A small network was shown many inputs. Here are its activations along a few directions, one row for each input.
In each table, some parts of the input vary, and every possible input appears once, in random order.
Descriptions start from the smaller parts, as in this example, which fits no table here: line(4) and (point or ring(9) or (values(3) and ring(8))).
Shared parts are said once, and a part with two or three values counts as separate values.
In the rows, 128 means zero.

A family of inputs:
row 1: [156  95 169 143  82  48 199 110  84 130 110 114 161 109]
row 2: [140 162 109 134  62 138 101  90  72 156  78 136  56 138]
row 3: [ 27  76 107 145 103 140 112 177 171 136 148 114 114  69]
row 4: [166 153 135 126 118  79 140 146  70 159 125 156 154  69]
row 5: [ 50 167 147 159 131 151  93 122 177  80 102 141 142 152]
row 6: [ 86 159 176 137 149 153 106 207 139 155 130 133 164 117]
row 7: [208  84 140  94 189 126 137 130 164 150 162 116 198 136]
row 8: [146  93  90  82 158 117 138 101 170 126 169 129  62  88]
row 9: [188  94 172  88 180  70 157 117 150  93 156 136 173 164]
row 10: [195  95 106 123 222 178 125 135 126 129 129 112 138 142]
row 11: [215 102 128 143 148 178 111 113 138 123 123 122  72 169]
row 12: [180 150 138  92 134 133 111  56 164  67 152 110 130 185]
row 13: [119 161  73 102  96 161 121 118  64 149  94 135 123 118]
row 14: [133 151 108 137  65  84 137  58 123  85 103 116 147 122]
row 15: [ 86 128  75  74  78  69 133 100 118 140 101 106  50  56]
row 16: [ 71 119 127 206 135 146  98 158 113 152 152 156 122 179]
row 17: [ 73 160 180 146 130 102 165 186 146 114 129 154 153 159]
row 18: [ 65 156 125 173 123 230 122 180 115 158 142 119 144 135]
- What is each input in this table made of? => values(3) and (point or ring(5))
- Which other rows agree with row 4 in the values(3) part? List them by row number. => row 1, row 2, row 13, row 14, row 15
- Which other rows does row 9 become when the ring(5) part takes its other values? List them by row number. => row 7, row 10, row 11, row 12

A family of inputs:
row 19: [179  84 124 118 153 147 102  95 154  83 154 122 104 173]
row 20: [ 47 124  95 171  96 130 109 143 108 122 125 101 113 114]
row 21: [115  79  86 143  92  91 110  73 130  98 125 104  75 123]
row 22: [111 143 137 139 179 158 119 184 165 156 117 139 141 153]
row 23: [ 40 133 106 164 115 101 130 169 130 166  91 115 108 107]
row 24: [118 158 138 169 160 171 121 155 144 161 123 119 139 168]
row 25: [170  83 118 106 147 128 129 105 161 102 173 111  91 144]
row 26: [106 129 125 137 157 173 126 168 144 126 174 116 126 128]
row 27: [147  78 106 139 114 127 121  76 140 104 153 112  90 136]
row 28: [222 130 125  86 139 134 105 109  92 112 119 151 131 139]
row 29: [138 163 194 100 140 111 154 150 143 117 126 169 181 143]
row 30: [ 75 137 125 150 141 137 144 163 142 178 117 120 121 128]
row 31: [114 133 124 161 155 192 114 149 138 116 155 116 141 141]
row 32: [121 142 141 167 162 172 106 177 148 144 113 135 145 172]
row 33: [145 161 197 131 128 134 138 139 137 104 107 165 185 147]
row 34: [150 121  95  87  86  64 122 105  78 137 104 128  93  67]
row 35: [105  75  86 120  97  78 121  89 144 109 133 106  65 104]
row 36: [215 120 126  58 145 122 118 128 103 124 125 143 134 124]
row 37: [185 125 106  73 116 104 140  97  91 147 119 139 122  88]
row 38: [ 54 147 110 186 108 107 113 151 118 162  92 108 117 129]
row 39: [224 142 120  96 134 137 116  95  97 126 119 140 133 118]
row 40: [175  86 122 124 139 153 121  87 150  92 157 109  94 162]
row 41: [145 170 192 131 121 138 158 120 133 118 112 151 183 142]
row 42: [137  67 106 113 126 116 137  89 154 112 150 110  86 116]
row 43: [ 84 167 160 146  75  69 148 113 103 117  89 144 156 108]
row 44: [ 78 166 163 127  83  56 155 118 122 137  98 149 148  85]
row 45: [112 164 179 134  99 110 164 110 111 126 109 148 174 129]
row 46: [112 143 128 146 166 163 140 178 162 162 122 122 140 147]
row 47: [111 125 127 131 164 169 109 182 149 116 170 129 130 141]
row 48: [118 133 127 150 156 177  95 164 133 111 165 123 141 165]
row 49: [105 151 172 113  99 106 183 127 134 136 107 154 171 108]
row 50: [162 133  96 111  84  77 107  85  72 130  88 131 103  78]
row 51: [ 76 124 106 137 136 144 131 149 128 145 167 108 130 119]
row 52: [ 43 121  93 152 113 114 113 152 123 135 135 104 108  91]
row 53: [190 129 111  93 113 115 130  77  73 137 111 137 126 108]
row 54: [ 84 126 112 168 127 164 115 137 122 133 151 114 128 123]
row 55: [138 165 186 105 130 124 173 135 146 127 121 154 180 130]
row 56: [ 83 140 125 174 136 143 131 147 122 169 113 116 134 156]
row 57: [172  78 115  98 155 136 116 116 173  90 161 129  99 152]
row 58: [214 126 117  63 135 127 136 116 102 134 127 131 133 114]
- Changing only one part turns row 33 into row 41. The same change can be made to row 29. Which row results? => row 55
- Changing only one part turns row 20 into row 54. The same change can be made to row 23. Which row results? => row 30
- What is each input in this table made of? => values(2) and line(4) and ring(5)
- Which other rows does row 42 become when the line(4) part takes its other values? List them by row number. => row 25, row 35, row 57
